Each row below holds a small network's activations on one input, seen along a few directions.
Each table varies a few parts of the input and shows all the possible inputs, shuffled.
Descriptions start from the smaller parts, as in this example, which fits no table here: one of 3 separate values, together with either a single point or one of 9 places along a line or (one of 4 places along a line, together with one of 5 places around a ring).
Shared parts are said once, and a part with two or three values counts as separate values.
In the rows, zero is written as 128.

Other details of the inputs shift rows strongly along three fixed directions, in all tables alike. That doesn't count.

Rows:
R1: [ 95 135 173 128 171  49  99  88 198 182 163  80]
R2: [155  83  54 154 180 118 112 171 103  82 163 100]
R3: [171  93 102 146 181  81 166  96 106  58 163 130]
R4: [140 124 176 139 133 109 164  61 150 145 134 117]
R5: [160 106  77 167 211  79 156 168 141  70 128 115]
R6: [ 93 106  78  91 103 160  84 184  74  92 129 141]
R7: [ 96 164 176 116  48 196  58 114 111 134 151 117]
R8: [ 75 103  95  83 106 133  58 167  91 104 168 129]
R9: [101 165 147 124  63 196  28 173 125 160 112 101]
R10: [137  62  80 141 168  86 187 143 139  90 163 141]
R11: [118 159 162 119  59 170 157 106 183 205  78 159]
R12: [100 113 176 100 126  56 150 106 213 156 157 108]
R13: [ 81 136 171 102  98 117  50 137 102  74 183  84]
R14: [138  84 145 156 184  73 170  93 134  75 192 110]
R15: [131  96  91 151 179  95 103 162 146  93 190  94]
R16: [144  83  84 125 167  72 180 159 142  67 135 143]
R17: [ 61 135 204 114 189  35  93  76 221 198 180  66]
R18: [175 150  74 119  68 194 163 185  46 155  88 205]
R19: [156 162 130 139 107 200 159 111  78 110  45 174]
R20: [141 140 102 112  91 190 165 156 112 132  45 168]
R21: [ 65 152 156  80  40 150  62 117 137 191 126 122]
R22: [190 128 109 143 130 128 245  82 174 173  38 188]
R23: [118 195 246 112 111  77 176  39 159 232 148 119]
R24: [168 120 143 142 130 123 243  75 193 201  54 166]
R25: [176 159 131 151 113 167 176  76 104 128  57 180]
R26: [165 125  64 157 171 176 133 176  88 103  64 162]
R27: [117 123 151 113  92 145  60 146  95  66 174 111]
R28: [104 115 103 147 120 160  61 172 109 125 168  88]
R29: [181 115  84 161 205  66 169 174  97 123 171 138]
R30: [127 153 166 117 121 150 135 106 112 106  99 128]
R31: [ 90 136 107 117 141 143  57 179 112 105 148  86]
R32: [154 155 112 149 112 171 116 121 136 176  82 122]
R33: [104 148 153 109 106 161  87 104  91 114 131 133]
Each input here is: one of 3 separate values, together with either a single point or one of 10 places around a ring.
Question: The inputs of R18 and R29 match in every part but the choice among 3 separate values. If R10 is changed in the same way as R18 into R29, which row does it become?
Answer: R28
Question: Change only the choice among 3 separate values in R25. List by row number the other rows that result.
Answer: R1, R21
Question: Change only the place on the ring of 10 in R13. List by row number the other rows that result.
Answer: R3, R4, R7, R14, R19, R25, R27, R30, R33

Rows:
R34: [141 190 149 119  13 229 100 104  74 192  88 157]
R35: [ 65 113 201 122 198  51 124  85 193 126 198  57]
R36: [ 95 132 194 107 140  62 133  89 240 222 115  82]
R37: [ 99 131  84 100  85 176  12 206  90 115 135  87]
R38: [190  99  73 169 165 183 150 147  99  36 100 163]
R39: [144 143 149 140  79 156 159  88 133 119  72 146]
R40: [132 148 150 121 101 162 207 107 157 135  44 175]
R41: [ 81  85  43 101 118 138  31 203  78 110 211 106]
R42: [138 107 112  94 154  84 148 134  79  59 160 168]
R43: [122 217 143 134  54 232  74 156 128 215  44 137]
R44: [171  81  50 161 165 133 184 162 136 130  76 170]
R45: [123 160 179 134 142 138 173  83 140 173  73 118]
R46: [125 117 126 128 133 111 152 118 193 192  79 128]
R47: [ 63 136 126  66  47 169  61 169  59 100 138 126]
R48: [ 56 154 202  94 108 112  15  74 118 140 199  64]
R49: [177 135 115 177 132 177 136 107  94  82  89 136]
R50: [ 67 137 171  95  45 164  46 152 113 160 189  92]
R51: [190 134  47 179 182 147 150 199  95  88  96 159]
R52: [133 114 132 119 163  60 180  77 136  84 137 151]
R53: [ 99  98  84 129 137 120 112 152 146 159 150 124]
R54: [ 91  79 155 104 159  45 130 108 185  63 201 110]
R55: [131  99 107 114 149  86 154 154  88 103 187 118]
R56: [149 110 157 134 119 110 157 106 171 141 164 125]
R57: [190 146 141 170  98 154 198  85 135 155  90 146]
R58: [144 142 187 138 188  82 161  60 141 143 128 136]
R59: [138 158 154 135 169  94 159 108 206 187  93 105]
R60: [139  95  58 165 204  70 102 207 100  54 195 112]
R61: [192 122  94 134 136 139 175 144  57 104 135 185]
Question: What do these inputs look like to the network?
Answer: either one of 10 places along a line or (one of 3 separate values, together with one of 6 places around a ring)
Question: Change only the choice among 3 separate values in R39. List by row number the other rows that result.
Answer: R49, R57
Question: A walk changes only the place on the line of 10. It starts at R41 and steps to R53. List the rest of the walk in order.
Answer: R44, R46, R36, R37, R59, R43, R51, R60
Question: Change only the place on the ring of 6 in R54. List by row number the other rows that result.
Answer: R39, R40, R42, R47, R52

Rows:
R62: [149 101  69 133 163 117 166 159 130 133 104 147]
R63: [188 160  72 174 105 225 150 163 126 174  10 177]
R64: [177 157 128 134  86 199 196 109 104 133  25 202]
R65: [ 59 114 173  88 119  55  77 126 202 173 199  65]
R66: [159  85  86 137 159 102 181 117 116  70 126 153]
R67: [ 98 159 178 102  51 162 103 106 124 190 135 129]
R68: [164 105  50 147 148 149 176 183 104  97  80 171]
R69: [116 162 188 124 129 104 125  84 146 160 133 112]
R70: [ 78 107  95  96 119 117  57 180 128 140 172 105]
R71: [163 159 117 156 140 173 167 126 153 198  34 147]
R72: [186 116  51 177 183 155 178 177 108  93  67 160]
R73: [131  98 142 114 178  43 175 100 142  90 167 131]
R74: [101 154 177 133 132 112 116 114 194 185 127  87]
R75: [128  99  62 111  92 162  74 190  28  56 183 141]
R76: [131 111 107 121 104 157 131 132  99  86 121 149]
R77: [ 69 164 251  88  89  97 139  44 205 205 128 107]
R78: [156  97 118 146 210  66 163 117 122  49 159 125]
R79: [131 121 109 139 123 154  92 129  94  87 133 118]
R80: [179 119  96 159 182 107 173 125  99  83 131 148]
R81: [ 67 117 153 108 113 122  29 129 110  87 205  70]
R82: [172  85  80 164 221  61 173 146 170  91 142 114]
R83: [ 95 100  99  95  76 151  39 183  52  84 210 110]
R84: [128 112  98 142 186  97 120 149 158 141 138 109]
R85: [101 148 199 125 131 116 121  76 169 145 136  99]
R86: [136 177 153 139  55 222  93 127  95 178  87 137]
R87: [110 193 197 128  50 196  90  95 128 213 100 120]
R88: [107 121  98 118 100 159  30 175  44  77 200 101]
R89: [141  97 126 144 200  31 211 106 230 172 125 131]
R90: [159 174 134 146  80 230 132 124  90 125  43 169]
R91: [107 151 181 119 127 108 103  97 134 136 145 105]
R92: [ 96  84 119 101 137  95 101 139 106  55 197 111]
R93: [145 158 190 126 129  92 220  52 181 197  93 156]
R94: [128  93 120 130 186  45 182 134 188 122 157 115]
R95: [ 98 152 138  89  51 171  67 143  71 130 140 133]
Question: The inputs of R77 and R90 match in every part but one. If R68 is changed in the same way as R77 into R90, which row does it become?
Answer: R72
Question: What do these inputs look like to the network?
Answer: one of 2 separate values, together with either one of 6 places around a ring or one of 11 places along a line
Question: Change only the place on the ring of 6 in R74. List by row number the other rows that result.
Answer: R63, R71, R72, R82, R84
